These are the activations of a small network on made-up records, seen along a few directions, one row for each record.
Here are examples, each followed by its value of one field, E.
Other fields move the rows too, some of them a lot.
In the rows, zero is written as 500.
Strong random noise was added to every row along 6 fixed directions; ignore it. To show where, here is one row again and again, with new noise each time:
[703 362 586 542 403 640 567 502 652 382 431 603 368 595 473 544 435 495
 436 513 590 633]
[724 279 513 484 406 416 367 771 481 285 683 609 471 629 521 525 508 503
 275 486 579 675]
[655 557 605 584 421 700 662 643 635 452 229 453 559 647 585 542 471 568
 519 630 582 532]
[594 597 628 719 465 699 617 575 536 555 242 515 470 533 453 516 506 499
 529 609 477 554]
[703 528 650 671 395 712 574 530 589 547 382 639 297 459 414 465 483 427
 447 576 556 720]
[470 421 358 528 592 373 589 435 485 407 480 474 563 490 490 454 395 479
 631 583 431 370]
[580 476 660 815 504 698 550 506 486 497 237 547 413 558 348 603 523 483
 460 488 428 554]
[597 390 604 519 407 632 537 662 617 372 362 514 580 804 534 657 510 656
 469 538 473 459]

[596 442 490 514 475 434 446 670 476 433 497 486 593 602 532 468 494 541
 409 519 563 546] | e10
[484 372 348 512 632 311 441 457 425 391 570 438 554 498 463 463 422 428
 532 495 445 412] | e1
[655 544 524 537 541 460 487 777 460 368 397 321 653 521 668 467 488 448
 347 539 719 598] | e7
[583 492 545 609 547 531 596 568 488 379 345 347 576 546 592 521 509 509
 467 472 579 485] | e5
[478 310 392 543 554 478 520 427 505 329 387 426 586 600 444 690 422 494
 481 403 482 433] | e2
[522 422 363 469 544 374 539 372 609 464 566 551 489 539 415 421 335 474
 626 541 433 386] | e1
[615 410 579 335 359 618 597 385 758 437 452 568 437 658 589 541 389 554
 488 487 640 512] | e9
[582 283 720 496 369 739 452 255 804 470 482 752 214 734 320 641 425 570
 491 391 458 557] | e7
[493 381 564 394 439 609 478 387 570 436 496 531 452 580 488 668 570 613
 465 396 509 506] | e3
[589 417 526 594 544 621 518 359 447 395 420 445 375 298 459 580 526 371
 352 336 689 661] | e8
[381 508 446 674 671 257 356 637 270 492 558 431 642 521 470 442 510 504
 498 482 384 364] | e7
[594 430 261 342 499 318 531 503 527 408 617 463 535 409 571 353 364 400
 506 630 649 554] | e10
[557 421 301 383 471 422 541 561 601 408 512 513 634 633 532 484 407 523
 612 647 483 406] | e5
[515 648 641 489 408 663 565 572 571 590 379 476 519 550 614 513 577 557
 522 514 534 546] | e2
[482 541 476 387 392 483 396 632 480 641 755 656 428 480 483 466 613 511
 469 568 408 598] | e4
[352 611 388 415 613 458 666 322 527 551 432 380 605 375 565 431 379 480
 716 567 515 308] | e6
[408 331 436 630 609 187 297 520 196 456 726 517 483 354 383 489 539 388
 389 385 358 492] | e9
[504 476 513 378 427 536 454 493 527 501 647 559 428 456 513 520 562 511
 441 458 578 590] | e8
[642 263 577 753 612 487 502 264 503 302 370 477 328 400 413 546 423 344
 296 198 688 638] | e9
[529 540 411 566 588 390 550 504 464 471 480 440 561 475 543 432 474 466
 522 518 525 427] | e5
[487 674 612 623 530 629 572 557 432 555 264 392 568 469 532 518 607 523
 484 500 541 520] | e3
[594 654 588 508 390 527 401 635 540 710 688 711 351 466 428 307 521 444
 498 678 418 680] | e1
[490 572 504 437 508 526 591 527 597 441 416 361 596 545 680 491 460 577
 537 510 667 423] | e6
[286 550 443 500 607 360 477 408 398 578 574 465 588 501 461 447 524 560
 577 503 315 292] | e10
[476 453 481 741 551 494 419 376 339 590 519 663 340 367 245 540 539 344
 475 438 357 564] | e4
[583 472 485 542 498 545 567 404 547 466 436 554 405 386 501 477 398 410
 483 481 596 631] | e2
[350 675 475 522 562 617 592 398 417 653 369 390 520 286 496 519 580 467
 617 545 473 447] | e8
[433 539 552 439 503 478 564 617 469 418 419 346 682 606 632 550 581 631
 512 511 521 383] | e3
[644 536 368 283 464 497 642 446 613 459 582 455 425 290 697 350 419 380
 524 579 758 683] | e4
[574 513 647 407 406 773 655 369 747 505 287 491 425 568 563 625 445 552
 534 492 666 503] | e6

Which value of E does each new row have?
[627 441 486 546 534 543 604 499 585 339 359 405 547 607 581 534 445 501
 444 439 650 491] | e5
[387 706 512 403 458 546 531 600 514 691 551 534 582 512 581 451 597 590
 631 655 369 449] | e4
[490 500 447 353 484 564 616 505 616 445 432 425 596 577 639 561 493 565
 552 537 555 425] | e4
[353 594 365 482 687 230 570 531 336 419 573 249 697 301 677 357 457 440
 560 526 587 329] | e6
[563 562 494 732 594 450 596 649 427 437 281 327 615 530 550 443 435 463
 492 571 562 421] | e1
[667 360 511 554 507 474 459 425 500 414 598 654 309 444 389 447 436 374
 393 396 557 665] | e5
[795 499 531 437 334 663 505 725 627 434 475 542 481 586 587 501 504 479
 383 621 675 765] | e5
[681 494 493 523 427 544 532 513 656 506 479 586 427 546 460 411 407 437
 511 602 572 578] | e1
[579 545 340 459 598 233 491 653 352 418 601 383 643 357 629 275 430 389
 434 580 641 555] | e10
[584 472 566 721 573 513 480 417 410 460 411 499 332 336 411 451 490 372
 315 369 603 637] | e10
